These are the activations of a small neural network, seen along a few directions. Each row is one input.
Each table varies a few parts of the input and shows all the possible inputs, shuffled.
A made-up example of a description, with smaller parts first: one of 8 places around a ring, together with either a single point or (one of 2 separate values, together with one of 4 places along a line) or one of 9 places around a ring.
Shared parts are said once, and a part with two or three values counts as separate values.

Other details of the inputs shift rows strongly along two fixed directions, in all tables alike. That doesn't count.

Rows:
R1: [-37 -15 -15  -2  -6   7  14  -3 -17 -13  -4  -9  -9 -22]
R2: [ -8 -15 -10  -5  -6  14 -13  -8  -9  -4  17 -17 -18  -9]
R3: [ -2  -4 -12 -25 -12   3   4   1 -14  -7   0 -10  -4  -2]
R4: [-14   3  -1  -7   5   1  -1  -2   9  11  -2   5  10  -4]
R5: [-36 -18 -11 -15  -4  17  -9  -3 -13  -1   6 -20 -17 -35]
R6: [ -7   1  -8  -7 -12   8   8  -3 -16 -15  -6 -11  -8   5]
R7: [ 15   1  16  12  -2  -5   4   6   4   3 -10   5  -2   5]
R8: [-40  -3 -25 -20   0  13   0  -6 -10  -4   0  -5   5 -26]
R9: [ -6  12  18  15  18  -2  -6   4  17  23 -19  23  14 -20]
R10: [-14   6  -1   0   5   3   0  -5   7   8  -3   4   9  -2]
R11: [ -1   2  30  23  17  10  -9  15  16  15  -9   3  -8 -36]
R12: [ -3 -12  19   9   8 -13   7  16  16  19 -14  15   4 -31]
R13: [-14   9 -16  -5   5   7  -5  -9 -11 -15   4  -3   2   5]
R14: [-12 -13  -9   0  -9   0   9  -2 -14 -12   5  -8  -9   4]
R15: [ 14 -11  10   8  -1 -13   3   7   6   7  -1   7  -1   2]
R16: [13  5  6  0  4 -5 -6  3 21 18  4  9 13 -1]
R17: [-32  -3 -14 -17 -10  11  11   0 -20 -11 -16 -13  -8 -18]
R18: [ 15  -6  12   5  -2 -11   4   8   5   8  -3   4   0   4]
R19: [ 11   9   7   0  -5  -2   4   6  -3 -12  -6  -6  -5  15]
R20: [ 10  -5  13  15   4 -11   6   9   7  -2   2   4  -2   3]
R21: [ -7   3  -8   1   5   6  -4  -5   5   4  -1   7   9 -13]
R22: [35  8  6  8  1 -7 -8 -4 22 13 14  8 12 20]
R23: [-15  -7  -7  -2  -5  -2  10   3 -13 -17   4 -12  -9   5]
R24: [  6   7  22   5   2  -1   4  15   9  14 -26  11   4 -27]
R25: [  0 -19 -17 -17 -12  -9   4  -2 -13 -10  16 -10  -8  14]
R26: [  8   5  -8   6   5   3  -9 -11  -2  -3   5   8   6  11]
R27: [ 38   5   2  -2 -13  -2  -1  -3  -4  -9   7  -3  -4  28]
R28: [ -6   5  -6   7   6   7  -3  -7   3   1  -2   6   8 -10]
R29: [ -5  15  19  21  18   0  -5   1  14  19 -20  21  13 -17]
R30: [  0   1  26  13   6  -6   6  16  12  18 -27  13   3 -26]
R31: [ 33 -12   0  -8  -9 -17  -1   2   1   1  17  -2  -3  31]
R32: [-49  11 -14  -9   5  13   7  -7 -12 -10  -7 -13   1 -11]
R33: [ 7  0  7  5 -3 -6  6  7 -3 -9  3 -6 -5 15]
R34: [ 29   0 -10  -8   2  -7 -14  -9   5   2  19  11   8  29]
R35: [  4   7  -9 -13 -13   6   5  -1 -17 -22   4 -16  -9  15]
R36: [ 6 13 -3  2  3  2 -1 -4  7 -2  9 -5  6 12]
R37: [-12  16   1   4  11   3  -3  -4   0  -1  -5   4   5   2]
R38: [ 15  -3   0 -12  -7  -6   1   4  -1   0  -3  -2  -1   8]
R39: [ 12  -7   1 -11  -6  -9   2   5  -2   3   0  -1  -3   9]
R40: [-13   2  -5  -8  -7   3   9   3 -15 -17  -3 -14 -10   7]
R41: [ 35 -11   3  11  -4   6 -17  -8   2  -3  27  -8 -16  21]
R42: [-8 -5  6  7 -4  0  9  4 -6 -2 -7 -2 -4 -4]
R43: [ 23   7  -4   5  -1  -4  -6 -15   5  -1  17   0   6  39]
R44: [ 31 -15  -4   2  -7 -16   1  -2   3  -4  20   1  -5  26]
R45: [-11   4 -17  -4  -4  10   1 -13  -5  -5  10  -9   4   4]
R46: [ 8 10 -5  4  6  2 -6 -5  4 -7  8  1  6  9]
R47: [-8  4 -7  0  8  4 -8 -5  1  4 -3 11  8 -9]
R48: [ -8  10  20   8  19  -4  -6   8  21  27 -20  26  16 -24]
Description of these inputs: one of 4 places along a line, together with either a single point or one of 5 places around a ring or one of 6 places along a line.
Question: The inputs of R47 and R26 match in every part but the place on the line of 4. If R21 is changed in the same way as R47 into R26, which row does it become?
Answer: R28
Question: The inputs of R30 and R7 match in every part but the place on the line of 4. If R10 is changed in the same way as R30 into R7, which row does it become?
Answer: R43
Question: Start at R12 and move only the place on the line of 6, one step at a time. The first step leads to R25. Which rows follow, in order?
Answer: R31, R39, R38, R3
Question: List by row number the other rows that have the place on the line of 4 in common with R32.
Answer: R11, R13, R19, R20, R23, R33, R35, R36, R37, R40, R46
Question: Change only the place on the line of 6 in R44. List by row number the other rows that result.
Answer: R15, R17, R18, R24, R30

Rows:
R49: [-52 -16 -15 -19   0   7   5   4  -5  11  -7   0   8 -32]
R50: [-17  22  20  -3   3  14   6   9  -1   2 -25  -1   4 -22]
R51: [-38   6 -24 -23 -10  12  12  -6 -19 -14 -21  -5   3 -30]
R52: [-20   0 -26 -31 -13  19   2 -13 -23 -14   8 -27 -14   1]
R53: [ 36   7  50  30   5 -21  15  33  21   9 -22  16  -2   5]
R54: [ -8  -3 -11   8   4  10   1 -13  -1  -8  14 -13  -2   6]
R55: [ 12 -11 -21 -20  -7  -9  -3 -14 -11  -5  21   3   6  34]
R56: [ 41   3  16  16  10  -4 -24   0  14   7   9  10  -3  13]
R57: [ -3  14  35  24  25 -14   6  17  24  34 -44  38  25 -39]
R58: [  6   2 -18 -22 -12   0   4  -7  -3  -6   6 -10   1  10]
R59: [-56  -9 -19 -23 -10  17   7   6  -6   8 -14  -9   1 -55]
R60: [-10   4  18  16  18  -9   2   5  26  17 -17  20  11 -18]
R61: [ 45   3  -7  20  -5  -2  -9 -18   0  -9  27   1   0  49]
R62: [ 43  25  30  13   7 -16   3  17  29  15 -17  18  21   7]
R63: [-12  12  -7  -3  -6  11  -7 -10 -11 -23   4 -17  -6  23]
R64: [  9  16  -4   6   0 -13   3  -9   2  -6  13   1   5  38]
R65: [ -9   4  23  10  11  -2   3  19  22  29 -37  25  17 -53]
R66: [-25  11   8  -5   2  19   2   2 -10   3 -29   3   0 -38]
R67: [ 30 -11 -14   6  -1  -3 -12 -13   1  -7  46 -11  -6  29]
R68: [ 43   3  39  34  19 -24 -12   8  40  31  -5  41  15   4]
R69: [ 15  -1  17   9  14   0 -21   6  14  13  12   4  -3 -13]
R70: [ 45   5  -6   4  -8   1 -21 -14  -5 -15  25  -3  -6  55]
R71: [ 35  -6 -13 -19 -11   2 -14  -7  -2   0  32 -15 -13  27]
R72: [14  2  0 -5 -4  9 -9 -1 -4  7 -2  0 -6 -8]
R73: [-42   9 -31 -26  -1   2  16  -6 -26 -18  -2 -16   6   8]
R74: [-24 -14   1  -1 -11   2  22  13 -22 -18 -18  -5 -14 -18]
R75: [ -6   4 -10   4   2  -7   1  -9  -3  -5   2   8   5  13]
R76: [-40  -7 -22 -21   2   4   9  -4 -12  -2  -9  -4   7  -9]
R77: [ 18 -21  -7 -10 -18 -11  12   3 -12 -22  17 -20 -21  30]
R78: [-20 -26  -8  -9 -13  -2  13   7 -25 -15  -3 -14 -21 -12]
R79: [-19 -24  19   7  -5  -9   9  15  -2  13 -15 -10 -12 -38]
R80: [  3 -16 -17 -11  -7  -7  -9 -14   0  -4  35   0  -3  28]
R81: [ 10  13  -2  19   0   5   3  -8   0 -10  14  -8   2  30]
R82: [-25  -8 -16   8   5  17   2  -9 -10  -7   8  -5  -3 -21]
R83: [ 18   8  20  17  16   0 -14   8  23   9  -6   6  -1  -6]
Question: Describe the family of inputs behind these rows.
Answer: one of 5 places along a line, together with either a single point or one of 6 places around a ring
Question: The inputs of R53 and R74 match in every part but the place on the line of 5. If R73 is changed in the same way as R53 into R74, which row does it become?
Answer: R57
Question: Change only the place on the line of 5 in R60. List by row number the other rows that result.
Answer: R64, R68, R75, R80

Rows:
R84: [-30   4   6   0   4   9   7   7  -7   1 -19  -6  -4 -30]
R85: [-21  -9 -34 -30 -19  10   8 -10 -28 -25  12 -21 -10  11]
R86: [-25  -7  -5  -8  -3   1   9   3  -5  -5  -8  -7  -3 -14]
R87: [-14  -4   6   3   2   1   3   7  -3   5 -14   5  -1 -26]
R88: [26  0  4 -1 -6 -5 -3  2  1 -2  6  3 -2 18]
R89: [-38   3 -26 -15  -3  11   5 -13 -17 -11   0  -6   3  -2]
R90: [  7   8  -5   1   7   4 -11  -6   8   4  11   3   6   5]
R91: [  6  -7  -8  -3  -5   2  -3  -6  -9  -9   9  -9 -10   9]
R92: [ 40  -6  11   9  -2 -15  -7   3   9   4  14   7  -1  27]
R93: [-27   2  22  14  11   6   5  15   7  12 -25   6   0 -40]
R94: [ 46   9   7   9   4  -9 -16  -7  21  12  21  11  11  31]
R95: [-5 -1 -4 -4 -5  7 -1 -1 -8 -8 -1 -6 -7 -2]
R96: [ 20  -7  -9  -3 -10  -3  -1  -7  -7  -8  16  -8  -6  20]
R97: [-23  -2  16   7  10   0  10  14   5  15 -28  10   5 -46]
R98: [-28   2 -12 -11   5   9  -2  -7  -3   6  -5   0   6 -16]
R99: [  7   9  18  13  16  -3 -10   5  24  24 -11  19  15 -14]
R100: [ 30   8  -6   3   3  -7  -8 -11   5  -3  17   8   7  38]
R101: [ 19  -4  18  12   5 -13   2  10  16  12  -4  13   3  -1]
R102: [ 5 11 -4  7  7  2 -6 -7  3 -3  5  5  7 11]
R103: [-23  -7 -31 -29 -16   5  10 -10 -28 -24  12 -23 -11  13]
R104: [ 11   3  30  22   9  -8   3  16  21  19 -15  12   5 -16]
R105: [ 33  -5  -2  -1  -7 -13  -6  -3   0  -7  21  -4  -5  40]
R106: [ 7 -4 16 13  6 -3 -1  5  9  7 -4  6 -3 -9]
R107: [-4 12  8 12 11  1  0 -2 11  7 -8 11 13 -8]
R108: [24  4  9  3 -3 -5  2  3  5  1  5 -1  0 17]
R109: [10  2  5 -2 -2 -5  0  4 -1 -1 -1 -1 -2  8]
R110: [-32  -6   2   5   1   5   8   5  -2   3 -15  -3  -5 -33]
R111: [-21  -7 -32 -23 -20  14   6 -11 -27 -26  12 -22 -12  11]
Question: The inputs of R84 and R103 match in every part but one. If R93 is changed in the same way as R84 into R103, which row does it become?
Answer: R86
Question: Describe the family of inputs behind these rows.
Answer: one of 4 places along a line, together with either one of 2 separate values or one of 5 places around a ring
Question: Change only the choice among 2 separate values in R94. List by row number the other rows that result.
Answer: R107
Question: Change only the place on the line of 4 in R107. List by row number the other rows that result.
Answer: R89, R100, R102
